A small network was shown many inputs. Here are its activations along a few directions, one row for each input.
Each table varies a few parts of the input and shows all the possible inputs, shuffled.
A made-up example of a description, with smaller parts first: one of 2 separate values, together with either a single point or one of 11 places around a ring or (one of 4 places along a line, together with one of 8 places around a ring).
Shared parts are said once, and a part with two or three values counts as separate values.

Other details of the inputs vary at random and push rows far along two fixed directions, the same in every table; ignore that.

A family of inputs:
row 1: [ -1 -29   4  13  -9  28   4  -8  25   0 -28]
row 2: [ 29  -2   9 -22   8  11  34   9  22  -3 -35]
row 3: [ -9 -26  -3  15 -14  34  -8 -29   6  -8  -7]
row 4: [ 21  -8   2 -18   9   9  25   1  -2  12  -3]
row 5: [-20 -25  -2  31 -12  27 -36 -16   1  -9  16]
row 6: [ 30  -6   0 -23  -1   8  31   3  16  -7 -37]
row 7: [ 13   8   6 -16   4 -21  21   9   8  21   8]
row 8: [ -3  26 -11  -1  16 -25  -5  13 -22  11  31]
row 9: [ -3  12  -6  -5   6 -42 -13  17  -8  20  32]
row 10: [ 32  -3   8 -24  -5  29  19   1  18   2 -33]
row 11: [-25  12  27  25  -6 -33 -46 -15 -38  -2  16]
row 12: [ 11  13  -4  -7 -11 -14  -5   1   3  -7   9]
row 13: [-15 -15 -13  27  -9  30 -12 -18   0 -17 -16]
row 14: [ -6  -4 -10   0  12 -29   2   1 -11  -2  19]
row 15: [  0  26 -14 -14  19 -34  17   7 -19   9  16]
row 16: [-10  18  -9  11  21 -25   3  11 -12  -1  18]
row 17: [ 15  -6   7 -20  17   3  36  -1   6  10  -8]
row 18: [-26 -18   3  30  -8  24 -31 -24  10  -8  15]
row 19: [  1  12   3  -6   9 -13  -5   4  12  -2   2]
row 20: [ 17  -3   1 -27  22  -8  28  10  -5  13   0]
row 21: [-14  20 -11  -6  13 -42 -11  32 -19  -2  24]
row 22: [ 33   3   4 -29  -7  15  30  -5  16   2 -30]
row 23: [-19  12 -15  20  18 -22 -24  14 -21  -2  26]
row 24: [  7 -20   9   9 -17  26   7  -9  22   4 -13]
row 25: [-31  13 -11  19 -17 -14 -35  -1 -10 -15  32]
row 26: [ 2 19  4 -7 -2 -9 13 15 -2 -2 13]
row 27: [ 10 -13  39  12 -20  22  -4 -22 -19  -5 -36]
row 28: [ -8  24  -5   3  15 -15   2   2 -10   6  23]
row 29: [ 12  17  -4 -37   6 -14  35  13  -4   5 -10]
row 30: [-13 -23  32  28 -14  18 -29 -25 -18 -14 -38]
row 31: [ -1  13  -7  -7   0 -41  -4   5  -6  16  29]
row 32: [-29  -4 -12  28   2  21 -36 -11  -5  -6   5]
row 33: [  4   2   2   5  -9   6 -23   3   6  -7   6]
row 34: [ -5 -11  -5  25 -13  44 -13 -12   0  -7  -9]
row 35: [ -5  -1   7   0 -13  34   7  -5  14  -6 -16]
row 36: [ 19  19  34 -24  15 -43  18   6 -36  14 -14]
row 37: [  2 -34  -3   8   2  30   1  -8   4  -6 -18]
row 38: [ -3  31   1  -7  12 -44 -15  13   0   2  33]
row 39: [ 28 -12   4 -26   6  14  35   9  12  21 -30]
row 40: [ 13   0  -6 -16  16 -36  13  24  -4  17   6]
row 41: [ 23  -7   5 -18   0  26  13   3  18  -1 -36]
row 42: [-17 -24  -5  30 -28  20 -32 -21  13  -7   3]
row 43: [ 12  -1   1 -19 -15  29  26  -5   8  -4 -26]
row 44: [ 23  10  -6 -13   1   6  35   0  -8   4  -5]
row 45: [-20 -12  -6  26  -6   7 -49   0   8 -19  -1]
row 46: [  8  23  -3 -26   9 -19  15  23 -12  12  10]
row 47: [  6 -20   8  11  -6  31  10 -13  12  -4  -1]
row 48: [ 13  15  -6 -29   9 -26  34  21  -8  -1  -7]
row 49: [-23 -16  -9  22 -14   2 -33 -16  10  -1   6]
row 50: [-31   8  -8  26   8   1 -26  -5  -5  -4  19]
row 51: [ -3  -9  -2   2  17 -14   8   3   0  -2  11]
row 52: [  8  -7   3 -17  -4  33  18   8   6  -1 -30]
row 53: [-10  19  -3  -6  12 -34   5  26  -8  -4  17]
row 54: [-27 -29 -10  31 -19  12 -35 -20  14 -10  -5]
row 55: [-31 -24  -7  25  -8  20 -33 -29   4 -12   6]
row 56: [  5  28   2  -2   5 -38  -7  16  -1  -1  33]
row 57: [-26  12  -7  20  -9 -11 -41  13 -14 -10  35]
row 58: [  1 -11  -4   5  -8   4   4 -13  -3  -4  12]
row 59: [ -1  25   2 -24  15 -25  22  21  -4   6   8]
row 60: [ 29   0   3 -32   1  13  30  -5  18  -1 -36]
row 61: [-19  21  -5  23   6 -17 -19   2 -13  -2  40]
row 62: [ 12 -27   4  11 -21  39  -2  -7  17   5 -21]
row 63: [ 14 -14   8 -13  -1  19  27  -4  23  13 -28]
row 64: [  0   8  -8   4  -1  13   6 -13  -6   2   0]
Description of these inputs: one of 4 places along a line, together with either a single point or (one of 3 separate values, together with one of 5 places around a ring).
Q: Changing only the place on the line of 4 turns row 13 into row 44. The same change can be made to row 30. Which row results?
A: row 27
Q: Changing only the place on the line of 4 turns row 33 into row 10. The same change can be made to row 47. Which row results?
A: row 18
Q: Change only the choice among 3 separate values in row 55. List by row number the other rows that result.
A: row 17, row 20
Q: Change only the place on the ring of 5 in row 7. List by row number the other rows that result.
A: row 18, row 28, row 35, row 38
Q: Change only the place on the line of 4 in row 54. List by row number the other rows that result.
A: row 31, row 42, row 49

A family of inputs:
row 65: [ -1   9   4  -1  17 -43   1  20 -22   9  18]
row 66: [  4  17   3  -9   3 -40   1   6 -23   1  32]
row 67: [ 21  -4   0 -21   3  28  22  13  13   2 -33]
row 68: [ -1 -12   4  -3   3  12   9  -1  19  -8 -19]
row 69: [12 -3  5 -2 -9 18  7 -6 21 -5 -7]
row 70: [-23   9  -8   9   6 -35 -33  -3   3   4  33]
row 71: [ 20   4  -1 -22 -13  23  31   3  14   0 -26]
row 72: [-21 -21  10  32  -6  19 -20 -19   2 -13 -15]
row 73: [-26   3 -15  17   2 -38 -34   9  -4 -11  28]
row 74: [ 19  10   0 -32  16 -35  18  20   1  22  13]
row 75: [  0   8  -2 -10   8 -42  -1   0 -20  12  21]
row 76: [  9  26   3 -24   5 -31  24  13 -24   8  12]
row 77: [ -9 -16   2  21 -20  28 -33  -8  18 -10   5]
row 78: [  1   1  -1  -5   4  22   1  -2  14 -10 -21]
row 79: [-23  17   3  15  -2 -22 -31   9 -22   4  32]
row 80: [ 18   7   6 -18  -5  25  31   0  20   1 -26]
row 81: [ 14  27   4 -21  25 -32  24  14 -21   7   2]
row 82: [  8  10 -20 -15  29 -14  45  11 -17  17  30]
row 83: [ -9 -14  -6  24 -26  24 -29 -16  17 -17   1]
row 84: [ 12  31   9 -18  12 -30  28  12 -17  12   9]
row 85: [-11   9   5  19  -1 -26 -34   3 -17   1  38]
row 86: [ 22 -17   6 -17   1  19  30  13  19   4 -33]
row 87: [ 20 -15  -3 -23  -7  15  23  -8  17   7 -26]
row 88: [ 20   2   4 -19  -9  25  27  11  15   7 -23]
row 89: [-19 -10  -4  26 -10  24 -30 -17  -9 -17 -14]
row 90: [-23   7   2  16   8 -36 -31 -11 -15   6  31]
row 91: [-25 -21 -31  28  -1  40 -10 -12  16  -6  19]
row 92: [ 18 -16   9 -14   0  11  34  -2  -3  -2 -33]
row 93: [-13 -24   7  25 -11  19 -31 -19   0   4  -5]
row 94: [-14 -11  11  30 -15  23 -28 -25   3 -12   3]
row 95: [ 23  -4   8  -9   6  21  21   5  -7   5 -33]
row 96: [-21  -9 -14  20 -13  27 -35 -11   9 -20 -12]
Q: Changing only one part turns row 66 into row 83. The same change can be made to row 72. Which row results?
A: row 68
Q: What is each input in this table made of?
A: one of 2 separate values, together with either a single point or (one of 3 separate values, together with one of 5 places around a ring)
Q: Change only the choice among 3 separate values in row 93. List by row number the other rows that result.
A: row 75, row 90
